A small network was shown many inputs. Here are its activations along a few directions, one row for each input.
Each table varies a few parts of the input and shows all the possible inputs, shuffled.
Descriptions start from the smaller parts, as in this example, which fits no table here: one of 5 places around a ring, together with either a single point or one of 11 places along a line or (one of 2 separate values, together with one of 6 places along a line).
Shared parts are said once, and a part with two or three values counts as separate values.

Other details of the inputs vary at random and push rows far along two fixed directions, the same in every table; ignore that.

A family of inputs:
R1: [-47  22  -4  -9 -42 -17  -8  12 -52 -18   9]
R2: [ 52  20   1   3 -10  12  14  10  -4 -51  37]
R3: [-41 -50   0 -36   1 -43 -20 -30   6  58   0]
R4: [ 20   8  12  32  -8  18  31  23 -17 -57   8]
R5: [ 26  21  -3   4   6  47  19  10 -46 -41 -11]
R6: [ 46  -5 -12  13  23  28   2  -8  16  -9  -2]
R7: [ 27  14  15  22   3  28  26  22 -47 -34 -13]
R8: [ 20 -23   3   3  59  24  25 -16  33  16 -34]
R9: [ 20 -23  -1   9  56  26  21 -13  41  14 -33]
R10: [ 45  -5   3 -22  19  13  15 -15  35 -20   0]
R11: [ 50 -20  -6  -8  46  15   8 -13  67  30 -11]
R12: [ 25 -20  -1 -14  -7  35  32   4 -57 -47  -2]
R13: [ 26   6   3  33 -15  26  27  26 -14 -62   4]
R14: [-47  -4  -5  13 -30 -15  -8  12  19   8 -11]
R15: [-45   7  12  26  -8 -23 -19  20   2  29  -2]
R16: [-26  27  -4  -9 -49 -24 -23  -1 -52 -20  30]
R17: [ 45  11 -10  14 -10  25   9  -1 -14 -60  27]
R18: [-30 -10  -7  -8  19 -15 -30 -27  45  59 -13]
R19: [ 24  11   1  21   2  19  28  13 -22 -60  15]
R20: [-27 -32   2 -46 -16 -42 -20 -14   5  49   8]
R21: [ 42 -18   2 -13  52  13   7 -21  71  36 -18]
R22: [ 28 -31  -1  -6  45   7  17 -34  56   1 -13]
R23: [-37   1  -4  19 -16   1 -19  17  13  29 -20]
R24: [-17  49  -5 -26 -52   3 -39  13 -40   4  19]
R25: [-48  10   8   8 -14   2 -17   8   1  30 -23]
R26: [ 56  22 -13   2 -28  29   9  12  -3 -58  26]
R27: [ 63  31 -12   6 -16  46  -2  18 -10 -39  19]
R28: [-24   5   2  -2 -16 -37 -16 -12  -9   4  26]
R29: [-15  43   0 -10 -62 -28 -26  16 -37 -23  45]
R30: [-46  -2   5   4  -4 -43  -1   0  -3  12   8]
R31: [-52 -16  -4  -5   7 -24  -8 -13  39  29 -15]
R32: [-51  23  10   8 -54 -27  -5  22 -49 -16   7]
R33: [-16  34 -14  11 -37   3 -40   8 -27  -6  27]
R34: [ 48  22   3  13   8  27   6   0 -39 -41  15]
R35: [-30   0  -2 -20 -18 -32 -17 -14 -17  11  12]
R36: [-26 -10   1   5  24 -37 -29 -18  33  55   9]
R37: [-64 -36  10 -17 -26 -32  -5   1 -16  43 -12]
R38: [-48  34   5   6 -45   8 -20  23 -49   2  -9]
R39: [-24 -14 -14  -4  14 -17 -30 -20  45  58  -8]
R40: [-16  41  -4 -29 -66 -18 -25  15 -49 -23  32]
R41: [ 16 -44  21   5  47  -8  50  -8  27   7 -30]
R42: [-38 -17  -3 -21   8 -32 -20 -33  40  39  -3]
R43: [-17  19   1 -23 -37 -42 -19   4 -15   6  28]
R44: [ 59  29   4  -9  -3  24   9  12 -37 -31  17]
R45: [-19  29 -20   4 -59  -2 -31   5 -24 -28  29]
R46: [ 20   5 -14  12  -8  33  19   9  -7 -52  -2]
R47: [-15  17 -10  -6 -36 -30 -25   7  17   5  35]
R48: [ 19  11  10  13 -14  43  31  13 -20 -63 -12]
R49: [ 46  -6   4   1  37  12  15 -15 -13  -6  -2]
R50: [ 42 -11   3  11  26   4  20 -15  14 -31  19]
R51: [-45   8  17  20  -9 -28 -15  16 -12  30  -7]
R52: [-36 -14  -2 -20  22 -30 -26 -28  25  67 -11]
R53: [-22  44 -11 -20 -63  -2 -35   8  -9 -21  25]
R54: [ 29 -10   7  36  26  25  18  20  13 -13 -15]
R55: [ 43  -7   1  -6  35  19  16 -16 -13  -4  -8]
R56: [ 33  10  -4 -12  -5  27  14 -10 -29 -54  11]
R57: [-24  41  -6 -31 -64 -14 -30  10 -35 -20  29]
R58: [-45 -15   8   6  33 -45 -11  -7  21  59 -12]
R59: [ -9  53   2  -7 -51 -11 -37  21 -45  -6  36]
R60: [ 21  16  -2   3  -7  43  25   5 -28 -66  -2]
R61: [ 30  15   3  12  15  27  23  11 -48 -35  -7]
R62: [56  7  6  4 28 13  8  4 20 -6 19]
R63: [ 43 -29  -6 -12  35  -2  18 -18  73  11  -4]
R64: [ 15 -20  16   5  21  16  42   1   6 -25 -21]
R65: [-19 -25   2 -41  -4 -27 -28 -11   1  71  -1]
R66: [ 26 -21   8   3  36  -3  43  -6  -4 -24  -8]
R67: [ 51  31  -2 -14  -4  46   0   2  -8 -28   4]
R68: [-30 -21  -4 -27 -11 -13 -29 -17 -29  49  -1]
R69: [-44   7   3  14 -13   4 -18  10  13  29 -24]
R70: [ 17 -15   9  16  16  27  33   2  27 -30 -24]
R71: [-32 -19 -14  -9   1 -31 -22 -24  48  37   2]
R72: [ 32 -25   2  -8  60  17  11 -34  45  27 -23]
R73: [ 54 -18   1   3  48   4   8  -7  58  23   5]
R74: [ 28  14  13  17  -1  39  28  21 -51 -37 -18]
R75: [ 27 -19   1  27   8  18  33  12  23 -31 -14]
R76: [ 24 -31  -1  20  63   4  18  -5  45  20 -19]
R77: [ 25 -31   7   0  66   6  34 -13  14  22 -31]
R78: [-58 -23  19  13   5 -60   2  -1  28  43  -7]
R79: [-35  29 -20  10 -37  14 -28  19 -25  -2  -2]
R80: [-41   7  -1  14   6 -23 -19   8   2  29   2]
R81: [-57 -27   8 -11 -16 -18 -15   4 -24  61 -22]
R82: [-29  29  -8  28 -51  13 -25  35 -30 -10  -2]
R83: [ 54 -21  10 -21  53   1  20 -14  30  29 -12]
R84: [-44  -4 -10  10 -11 -31 -10   5  16  12   8]
R85: [ 24 -18 -10  16  18  14  27   0  22 -27  -7]
R86: [-36 -16 -12  11  16 -22 -19  -1  36  53 -17]
R87: [-55  -1  -2 -14 -12 -26  -6  -4  -6  13  -4]
R88: [ 30 -52   3 -12  53  23  35 -14  -7  20 -30]
Each input here is: one of 2 separate values, together with one of 4 places along a line, together with either a single point or one of 10 places around a ring.
Changing only the place on the line of 4 turns R64 into R57. The same change can be made to R15. Which row results?
Answer: R62
Changing only the place on the line of 4 turns R78 into R28. The same change can be made to R48. Which row results?
Answer: R42
Changing only the place on the line of 4 turns R85 into R45. The same change can be made to R88. Which row results?
Answer: R68
Change only the place on the line of 4 in R69. List by row number the other rows that result.
Answer: R9, R18, R21
Change only the choice among 2 separate values in R45. List by row number the other rows that result.
Answer: R6
Change only the choice among 2 separate values in R62. List by row number the other rows that result.
Answer: R2
List by row number the other rows that have the place on the line of 4 and the choice among 2 separate values in common with R12.
Answer: R1, R19, R30, R31, R46, R60, R66, R84, R85, R87
Change only the place on the line of 4 in R34. List by row number the other rows that result.
Answer: R51, R58, R59

A family of inputs:
R89: [ 34 -71  15 -28  75 -26  37 -35  43  38 -20]
R90: [-62   2  11  48 -17 -34  10  26   4 -10  -2]
R91: [ 46 -41  16  -8  79 -28  28 -28  67  47  -5]
R92: [ 41 -52  16  -5  65  30  54 -17   6   4 -38]
R93: [ 55  24  -3   1   0  19  -4   4  -8 -31  27]
R94: [-17  38 -18   8 -30  -7 -36   9  13   6  21]
R95: [-66   4  -4  17 -18 -21 -35   9  24  65 -17]
R96: [ 51  27  -9   5   3  27  -9   7   3 -33  27]
R97: [ 49 -16  -3   5  22  59  37   0   2 -40 -20]
R98: [-68 -21   0 -27  -8 -45 -19 -12 -22  59  -8]
R99: [ 20  22  -1 -29 -31   1   0  -2 -40 -35  32]
R100: [-54  -5   9 -12 -10 -55 -29  -1  -5  62   6]
R101: [ 45 -11  15  17  41  49  38   8 -25 -25 -30]
R102: [-32  16 -13  -3 -43  -4 -23   6  11  -7   5]
R103: [-31  31 -12  18 -33  -1 -29  23  13   2   2]
R104: [ 46 -48  -2 -26  66 -15  12 -40  87  33  -1]
R105: [-19  24 -19 -14 -41 -10 -31  -9  11  -4  23]
R106: [-46   8  -3  -8 -24   5 -15   5 -31   7 -16]
R107: [ 89  32  -6 -13 -30  51  13   0 -48 -89  38]
R108: [ 16  44   0  28 -29  61   2  27 -68 -58 -10]
R109: [-63 -13  10  24 -27 -36  15  15  -1 -19  -2]
R110: [-34   7   1   2 -10 -18 -15   6 -37  27 -10]
What is each input in this table made of?
Answer: one of 2 separate values, together with either a single point or one of 10 places around a ring
Changing only the choice among 2 separate values turns R100 into R89. The same change can be made to R93. Which row results?
Answer: R107
Change only the choice among 2 separate values in R101. List by row number the other rows that result.
Answer: R92

A family of inputs:
R111: [-73  23  -9 -13 -52 -49 -52   2   8  40  19]
R112: [  0  24   0  -1 -28  11  -9  12 -32 -20  11]
R113: [-19 -20  -3 -11  21 -40 -16 -22  57  54   2]
R114: [ -4  22  -6  -1 -24   9 -15   6 -25 -13  10]
R115: [ -5  16  -1  -4 -30   9  -1  11 -41 -27   7]
R116: [ -5  12  -2  -6 -27   8  -1   8 -37 -25   7]
R117: [ 40 -23  10   0  35  15  34  -6  -1 -16  -9]
R118: [ 41 -19   6  -1  34  21  29  -7  11 -12 -15]
R119: [ -3  24  -2  -1 -29  10  -9  11 -29 -19   9]
R120: [  2  33  -5   0 -37   7 -14  10 -20 -30  21]
R121: [ 52 -18   0   1  33  22  26  -6  27 -16  -5]
R122: [ 42 -25   7  -4  36  13  31 -10   3 -11  -7]
R123: [-22 -23   1  -7  21 -38 -11 -13  50  54  -6]
R124: [ 32 -23   9  21  36  32  39   2   5 -22 -26]
R125: [ 44 -20   4  26  37  32  37   5  20 -28 -18]
R126: [-21 -24   1  -9  23 -39 -14 -14  47  58  -2]
R127: [ 37 -21  10  25  47  30  44   5  16 -21 -28]
R128: [ -1  19   1  -4 -23  10  -6   9 -39 -18   8]
R129: [ 49 -18   5  -2  38  19  25 -10  19  -6  -7]
R130: [ -1  15   2  -4 -25   7  -1   9 -45 -25  11]
R131: [ -2  25 -10   2 -28   9 -17  10 -22 -19  15]
R132: [ -8  19  -2  22 -27  14  -4  16 -13 -31   4]
R133: [ 43 -15   2   2  37  23  23  -9  16 -11 -10]
R134: [-23 -23   1 -11  22 -33 -14 -18  42  58  -7]
R135: [ 39 -19   5  -1  38  23  28  -9  10 -11 -15]
R136: [-27 -26   1 -12  19 -31 -10 -15  45  55 -11]
R137: [ 51 -11  -1   3  37  16  20 -13  31 -16   0]
R138: [-21 -22  -3  -6  24 -36 -16 -18  49  57  -5]
R139: [ 40 -22   5  -3  36  21  29  -9  14 -10 -15]
R140: [ -4  20   0  -2 -27  11  -5  11 -37 -20   4]
R141: [-41 -21   5  14  24 -35  -1  -5  53  45 -19]
R142: [ -2  22  -1  -4 -26   7 -12   9 -29 -14  12]
R143: [  3  32  -4   0 -34   6 -14  10 -22 -29  22]
R144: [ -1  20   2  -2 -25  12  -4  11 -40 -21   6]
R145: [ 50 -11  -1   4  35  18  22 -11  29 -19  -1]
R146: [ -1  28  -5  -3 -32   0 -17   7 -17 -20  23]
R147: [ -5  15  -3  -2 -22  10  -3   7 -41 -24   7]
R148: [-22   8   4  19 -10  10   8  17 -25 -12 -15]
R149: [-25 -27   3 -12  24 -33  -9 -19  33  58 -12]
R150: [-72  20  -9 -16 -46 -54 -55  -2  10  51  23]
R151: [-29 -24   1 -10  23 -30 -11 -17  42  55 -11]
R152: [ 37 -26   5  -2  39  17  33 -10   7 -14 -12]
R153: [ 40 -25   5  -3  36  12  29 -12   5  -9  -8]
R154: [-21   0   4  17 -15   9   8  12 -29 -18  -9]
R155: [-22   6   6  19 -13   8  14  17 -34 -22 -11]
R156: [ 44 -20   7  -3  37  18  27 -10   9  -6 -10]
R157: [  2  24  -7  -3 -31   4 -17  10 -22 -14  20]
R158: [ -5  20  -3  -1 -23  15  -8   8 -37 -19   4]
R159: [-70   8  -4 -12 -34 -43 -38  -2 -16  41   7]
R160: [  2  27  -5   2 -32   8 -13  14 -28 -23  18]
R161: [-76  22 -11 -15 -54 -49 -54   0   9  43  21]
R162: [ -2  24  -9   0 -29  10 -14  10 -20 -20  14]
R163: [ -2  20  -3  -1 -21  13  -9   6 -36 -18   5]
R164: [  2  28  -8   1 -37  12 -13  15 -25 -26  16]
R165: [-19 -22  -3  -9  20 -37 -17 -17  49  58  -2]
R166: [-40 -30   6  11  22 -26  -3  -5  40  50 -23]
R167: [ -4  16   1  -2 -28   7   0  11 -44 -27   8]
R168: [ -2  24  -4  -2 -32  13 -10  12 -28 -22   9]
R169: [-26 -19  -2 -10  19 -37 -15 -20  56  50  -1]
R170: [ 40 -18   6  27  44  27  42   7  21 -25 -23]
Changing only one part turns R138 into R159. The same change can be made to R123. Which row results?
Answer: R167
Changing only one part turns R129 into R150. The same change can be made to R142. Which row results?
Answer: R146
What is each input in this table made of?
Answer: one of 5 places along a line, together with either one of 2 separate values or one of 10 places around a ring
A walk changes only the place on the ring of 10. It starts at R140 and steps to R144. List the rest of the walk in order.
Answer: R128, R156, R149, R163, R158, R135, R139, R118
Change only the choice among 2 separate values in R166. List by row number the other rows that result.
Answer: R127
Change only the place on the line of 5 in R141. List by row number the other rows that result.
Answer: R127, R148, R155, R170
Change only the choice among 2 separate values in R125. List by row number the other rows that result.
Answer: R170
